These are the activations of a small neural network, seen along a few directions. Each row is one input.
Each table varies a few parts of the input and shows all the possible inputs, shuffled.
Descriptions start from the smaller parts, as in this example, which fits no table here: values(3) and (point or line(9) or (line(4) and ring(5))).
Shared parts are said once, and a part with two or three values counts as separate values.
In the rows, 100 means zero.

Other details of the inputs shift rows strongly along two fixed directions, in all tables alike. That doesn't count.

Rows:
row 1: [102,  92,  76,  78, 117, 113, 108, 121,  49,  69,  46]
row 2: [ 81,  67,  93, 100, 126,  86, 108,  90,  30,  60,  57]
row 3: [ 83,  93, 139, 122,  84,  32, 111,  54, 167, 139, 185]
row 4: [ 68,  66, 126, 123, 121,  78,  98,  78,  38,  76, 104]
row 5: [ 99, 123,  83,  83,  93, 131,  78, 150,  99, 102,  76]
row 6: [105,  69, 105, 126,  93,  84, 104,  78, 131, 120, 128]
row 7: [ 87,  49,  98,  95, 122, 124, 102, 137,  65,  72,  53]
row 8: [121, 161, 123,  82,  82, 123, 101,  95, 154, 118, 155]
row 9: [105, 134,  89,  75, 105, 138,  90, 136, 124,  99,  85]
row 10: [ 71,  90,  69, 148,  77,  34,  83,  50,  68, 122, 112]
row 11: [117, 107,  84,  84, 100,  89, 115,  96,  97, 101,  87]
row 12: [108, 124,  81,  75,  85, 117,  91, 155, 125, 109,  77]
row 13: [122, 114,  70,  78,  84, 114,  91, 145, 128, 121,  73]
row 14: [ 90,  57, 109, 147, 101,  45, 108,  40,  70, 104, 124]
row 15: [150, 121, 106,  91,  87, 101, 117,  85, 179, 125, 138]
row 16: [ 89,  47, 102, 102, 128, 105, 107, 118,  29,  62,  48]
row 17: [ 83, 128,  93, 104,  95, 126,  84,  99,  93,  99,  97]
row 18: [101,  81, 116,  87, 114, 147,  98, 145, 110,  88,  88]
row 19: [ 86, 113, 158, 124,  88,  80,  99,  59, 123, 115, 177]
row 20: [138, 101,  67,  92,  98, 116, 110, 100,  98,  99,  74]
row 21: [123, 131, 125,  70, 105, 127, 109, 117, 146,  99, 122]
row 22: [ 47, 105,  94, 126, 100,  32,  98,  55,  69,  98, 112]
row 23: [ 60, 112, 110, 120, 106,  46, 101,  48,  50,  90, 130]
row 24: [ 62,  99, 126, 132, 103,  68,  95,  34,  53,  84, 135]
row 25: [117, 108,  67,  78, 102, 119, 101, 127, 115, 104,  59]
row 26: [120, 102,  57, 102,  96, 117,  97, 105, 109, 108,  66]
row 27: [104, 149, 102,  92,  69, 136,  77, 131, 140, 123, 118]
row 28: [106, 118, 146,  99,  84, 134,  95, 109, 172, 122, 159]
row 29: [111,  40,  89,  96, 127, 116, 107, 120,  40,  74,  37]
row 30: [142, 100,  96,  67, 109, 123, 116, 121, 129,  98,  79]
Description of these inputs: line(5) and line(6).
Question: A walk changes only the line(6) part. It starts at row 18 and steps to row 4. List the rest of the walk in order.
Answer: row 21, row 23, row 9, row 5

Rows:
row 31: [ 83,  66, 112, 116, 111, 107,  97,  95,  87,  91,  97]
row 32: [104, 128, 103,  72,  92, 120,  96, 149, 147, 113, 100]
row 33: [ 65, 103, 103, 109,  94,  66,  87, 104,  68, 100, 104]
row 34: [ 80, 138, 127, 113,  87,  48, 101,  51, 106, 113, 165]
row 35: [ 85, 100, 108, 100, 112, 102, 102,  89,  74,  82,  95]
row 36: [ 91,  85, 119, 114, 107,  66, 112,  65, 103, 101, 129]
row 37: [ 92,  87,  65, 111, 102, 121,  85, 109,  80,  97,  60]
row 38: [122, 135,  90,  91,  77, 138,  83, 134, 138, 122, 105]
row 39: [120, 118, 103,  82,  81,  80, 106, 128, 156, 128, 118]
row 40: [109,  97,  69,  98,  97, 108,  98, 107, 100, 104,  74]
row 41: [113, 100,  81,  77, 119, 136, 106, 122,  88,  79,  57]
row 42: [100,  89,  83,  97, 114,  92, 109,  87,  71,  85,  74]
row 43: [ 71,  89,  72, 124,  98, 103,  78,  91,  52,  95,  71]
row 44: [100,  84, 119, 102, 101, 131,  91, 123,  85,  92,  99]
row 45: [125, 109, 117,  76, 108, 136, 112, 124, 150, 100, 108]
row 46: [ 87, 118,  89, 110,  86,  93,  86,  92,  80, 105, 105]
row 47: [ 96,  87,  75, 128,  85,  70,  90,  77,  77, 115,  94]
row 48: [ 97,  80,  65, 115,  96,  81,  95,  88,  50,  96,  66]
row 49: [ 81, 103, 115, 111, 108,  69, 109,  62, 102,  95, 127]
row 50: [110, 115, 134,  92,  96, 123, 103, 112, 153, 111, 137]
row 51: [ 90,  78,  77,  92, 108,  94,  98, 129,  80,  93,  58]
row 52: [ 67,  99, 145, 130,  90,  63,  97,  58, 122, 118, 170]
row 53: [ 76,  86,  68, 116, 106,  94,  91,  86,  57,  89,  67]
row 54: [136,  88, 115,  89,  98, 120, 111, 122, 131, 107, 105]
row 55: [109,  97,  80, 100,  98,  79, 103,  86,  75,  97,  83]
row 56: [124,  99, 124,  92,  98, 110, 112, 108, 161, 116, 131]
row 57: [ 86,  66, 107, 111, 119, 111, 101,  97,  75,  82,  85]
row 58: [129, 107, 103,  79, 105, 117, 115, 112, 134,  99,  99]
row 59: [ 83, 104, 115, 108, 104,  84,  99,  79,  62,  85, 112]
row 60: [123, 126,  95,  66, 107, 148, 104, 134, 117,  90,  78]
row 61: [ 95, 115,  96, 107,  93,  58, 106,  62, 118, 114, 127]
row 62: [103,  49,  95, 105, 116, 128, 100, 118,  70,  82,  61]
row 63: [112, 134,  95,  78,  96, 124,  98, 115, 126, 103,  98]
row 64: [125, 120,  80,  70, 106, 141, 103, 131, 127,  95,  71]
row 65: [ 94,  81,  65, 119,  97,  97,  89,  93,  78, 104,  71]
row 66: [ 62,  90,  94, 110, 104,  63,  95,  96,  85,  99,  96]
row 67: [ 81,  72, 114, 116, 111, 108,  91,  98,  41,  78,  88]
row 68: [126, 100,  87,  85, 104, 101, 112, 104,  88,  94,  79]
row 69: [138,  97, 112,  82, 101, 116, 116, 118, 128, 103, 104]
row 70: [ 78, 141, 119, 115,  81,  46,  95,  51, 108, 118, 162]
row 71: [133,  94, 126,  96,  87, 108, 109, 113, 155, 122, 132]
row 72: [ 88, 102,  73, 100, 101, 122,  87, 111,  69,  91,  64]
row 73: [ 84,  89, 115, 104, 114, 106, 101,  92,  75,  83,  99]
row 74: [ 99, 110, 125, 116,  89,  35, 116,  46, 118, 116, 158]
row 75: [128, 122, 126,  75,  98, 140, 104, 133, 133, 100, 117]
Question: The inputs of row 70 and row 64 match in every part but one. If row 38 is changed in the same way as row 70 into row 64, which row does it become?
Answer: row 37
Question: The inputs of row 42 and row 34 match in every part but one. If row 51 is changed in the same way as row 42 into row 34, which row does it become?
Answer: row 33
Question: What is each input in this table made of?
Answer: line(5) and (point or line(8))
Question: List by row number the other rows that have the line(5) part in common with row 73.
Answer: row 32, row 35, row 43, row 50, row 52, row 60, row 63, row 72
Question: Which other rows does row 75 become when the line(5) part takes its other values? List them by row number.
Answer: row 36, row 45, row 69, row 73
Question: List by row number the other rows that have the line(5) part in common with row 71.
Answer: row 39, row 47, row 48, row 54, row 55, row 68, row 69, row 74

Rows:
row 76: [ 81, 106, 133,  94, 113, 101, 105,  83,  66,  78, 113]
row 77: [149, 107,  81,  81,  86, 132, 100, 134, 165, 128,  89]
row 78: [ 83,  78,  90,  97, 106,  46, 111, 109,  94, 103,  86]
row 79: [118,  70, 114,  84, 127, 116, 122, 100,  79,  76,  77]
row 80: [ 86,  75, 100, 136,  87,  59, 100,  63, 109, 125, 130]
row 81: [110, 105,  77, 107,  86,  68, 110,  72, 110, 112, 100]
row 82: [ 82,  94, 106, 112,  98, 130,  85, 117,  86,  89,  88]
row 83: [153,  98, 123,  69, 112, 143, 122, 132, 159, 101, 107]
row 84: [103,  46,  87, 116, 114, 116,  97, 107,  65,  85,  57]
row 85: [ 50, 129, 131, 147,  68,  35,  85,  39, 132, 143, 197]
row 86: [ 88, 135,  74, 102,  96,  84,  93,  76,  53,  87,  89]
row 87: [101,  70, 122, 116, 105,  77, 109,  74, 106, 103, 131]
row 88: [100, 153, 115,  62,  86,  97,  98, 153, 180, 123, 127]
row 89: [121,  90,  51,  92, 118,  97, 105,  87,  53,  83,  47]
row 90: [ 93, 102, 123,  96, 115, 128, 101, 112,  74,  74,  96]
row 91: [124, 155,  80,  67,  84, 144,  92, 133, 150, 115,  94]
row 92: [ 77, 112,  89, 119,  82,  91,  78,  92,  73, 107,  97]
row 93: [ 80,  75, 106, 103, 115, 134,  86, 116,  45,  71,  76]
Question: What is each input in this table made of?
Answer: values(2) and (point or line(8))
Question: Which other rows does row 84 become when the line(8) part takes its other values? List them by row number.
Answer: row 77, row 79, row 80, row 81, row 83, row 87, row 89
Question: Which other rows does row 93 become when the values(2) part takes its other values? List them by row number.
Answer: row 87
Question: Which other rows does row 80 become when the values(2) part takes its other values? List them by row number.
Answer: row 85

Rows:
row 94: [ 86,  86,  66,  87, 112, 108, 100,  97,  42,  80,  43]
row 95: [ 89,  80, 104,  93, 125, 107, 111,  96,  63,  74,  82]
row 96: [145, 137,  96,  77,  89, 109, 107, 138, 159, 114, 114]
row 97: [ 79,  66, 113, 123, 109,  74,  99,  93,  46,  88, 101]
row 98: [ 74,  74, 118, 133, 102,  76,  91,  79,  65,  96, 124]
row 99: [108,  89, 109, 108, 107, 131,  95, 110,  87,  89, 100]
row 100: [106, 100,  76, 107, 111,  93, 101,  99,  58,  83,  75]
row 101: [126, 100,  98,  82,  95, 151, 102, 119,  87,  90,  72]
row 102: [ 60,  68, 106, 111,  98,  74, 102,  84,  55,  93,  86]
row 103: [123, 129, 116,  67,  86, 143, 113, 113, 163, 112, 114]
row 104: [103,  74, 107,  99, 114,  97, 105, 110,  55,  79,  86]
row 105: [ 76, 107, 114, 122, 107,  78,  92,  68, 114, 103, 129]
row 106: [ 87, 145, 113, 116,  88,  54, 106,  51, 161, 123, 171]
row 107: [129, 113, 108,  93,  98, 131,  88, 140, 143, 110, 107]
row 108: [ 67, 103,  93, 113,  85,  72,  90,  77, 105, 120, 116]
row 109: [138, 124,  81,  67,  90, 134, 103, 129, 115, 107,  78]
row 110: [120, 110, 114,  79, 107, 157, 104, 134, 150, 100, 106]
row 111: [ 81, 103, 136, 104, 100,  53, 113,  70, 125, 106, 154]
row 112: [103, 124, 132, 101,  77,  66, 112,  61, 125, 121, 159]
row 113: [ 84,  86, 108,  88,  97,  87, 110,  93,  81,  93,  91]
row 114: [ 68,  77, 108, 116, 121,  92, 104,  66,  54,  76,  98]
row 115: [105,  42,  84, 122, 110,  81, 118,  60, 102, 103,  84]
row 116: [ 73,  73, 115, 108, 112,  82, 104,  98,  78,  91, 102]
row 117: [ 98, 117, 130, 118,  90,  51,  97,  85, 136, 125, 157]
row 118: [ 71, 113,  95, 113,  87,  77,  91,  62, 110, 119, 122]
row 119: [ 93,  87,  75, 123, 103,  99,  85, 112,  65,  92,  77]
row 120: [124, 100,  77,  94, 102, 120,  96, 149,  97,  96,  66]
row 121: [123, 108,  73, 101, 103, 141,  89, 132,  97,  90,  71]
row 122: [118, 120,  88,  65,  87, 126, 102, 145, 150, 123,  85]
row 123: [ 89,  73, 100, 110,  92, 112,  90, 106,  58,  95,  80]
row 124: [ 81, 123, 108, 114,  89,  47, 104,  83, 147, 124, 149]
row 125: [117, 129,  92,  87,  92, 125,  97, 138, 174, 118, 113]
row 126: [ 83, 102, 114, 105, 110,  57, 103,  80, 104,  98, 119]
row 127: [ 78, 105,  92,  95,  90,  58, 101,  75,  93, 109, 105]
row 128: [ 95, 110, 132, 119,  97,  75, 105,  59, 107, 105, 156]
row 129: [103, 138, 107, 121,  87,  64, 100,  62, 134, 118, 156]
row 130: [146, 120, 108,  72, 102, 124, 103, 145, 141, 103,  97]
row 131: [ 97, 102,  72,  86, 105, 128,  97, 102,  78,  92,  57]
row 132: [127, 116,  98,  68, 118, 135, 107, 132, 130,  90,  80]
row 133: [101,  98, 104, 111, 113,  78,  99,  81,  67,  87,  99]
row 134: [ 82, 122, 105, 110,  94,  39, 107,  70, 130, 111, 142]
row 135: [134, 130,  98,  74,  73, 116, 100, 139, 157, 134, 111]
row 136: [123, 116,  98,  77, 116, 146, 101, 126, 132,  90,  81]
row 137: [ 77,  67,  84, 112, 125, 115,  84, 116,  53,  75,  52]
row 138: [117, 103, 101,  77, 111, 129, 100, 150, 135,  99,  79]
row 139: [122,  57,  96, 130,  96,  68, 116,  54, 116, 118, 117]
row 140: [ 80,  93,  72, 116, 113, 108,  91,  97,  73,  84,  73]
row 141: [ 60,  76, 102, 119, 100,  94,  96,  67,  55,  88,  90]
row 142: [133, 116, 110,  80,  82, 156,  99, 131, 138, 112, 102]
row 143: [ 80,  90, 106,  94, 100,  87, 111,  73,  72,  90,  95]
row 144: [103, 101, 102, 114, 113,  98,  94,  85,  76,  89,  98]
row 145: [141, 114, 113,  63,  83, 132, 111, 140, 136, 108,  97]
row 146: [ 84,  97,  91, 110,  88,  50,  96,  70,  61, 106, 104]
row 147: [ 75,  57,  95, 108, 121, 123,  92, 116,  51,  72,  63]
row 148: [141, 107, 111,  72, 109, 144, 112, 135, 115,  90,  94]
row 149: [ 90, 132, 115, 119,  62,  52,  90,  66, 151, 148, 173]
row 150: [ 73,  71,  98, 104,  99, 112,  95, 104,  68,  92,  75]
row 151: [126, 112,  75,  82,  94, 141,  94, 119,  89,  99,  64]
row 152: [ 97,  87,  94, 120, 115, 112,  85,  99,  62,  85,  81]
row 153: [106,  86, 107,  94,  87, 110, 102, 121,  85, 103,  86]
row 154: [ 90, 107,  81, 101, 113,  83, 107,  88,  85,  88,  89]
row 155: [ 92,  83,  66, 110,  98, 122,  82, 101,  38,  88,  53]
Question: The inputs of row 116 and row 97 match in every part but one. If row 136 is changed in the same way as row 116 into row 97, which row does it become?
Answer: row 144
Question: The inputs of row 155 and row 118 match in every part but one. If row 121 is changed in the same way as row 155 into row 118, which row does it become?
Answer: row 140
Question: What is each input in this table made of?
Answer: values(2) and (point or (ring(5) and ring(6)))
Question: Which other rows does row 150 become when the values(2) part takes its other values? List them by row number.
Answer: row 123
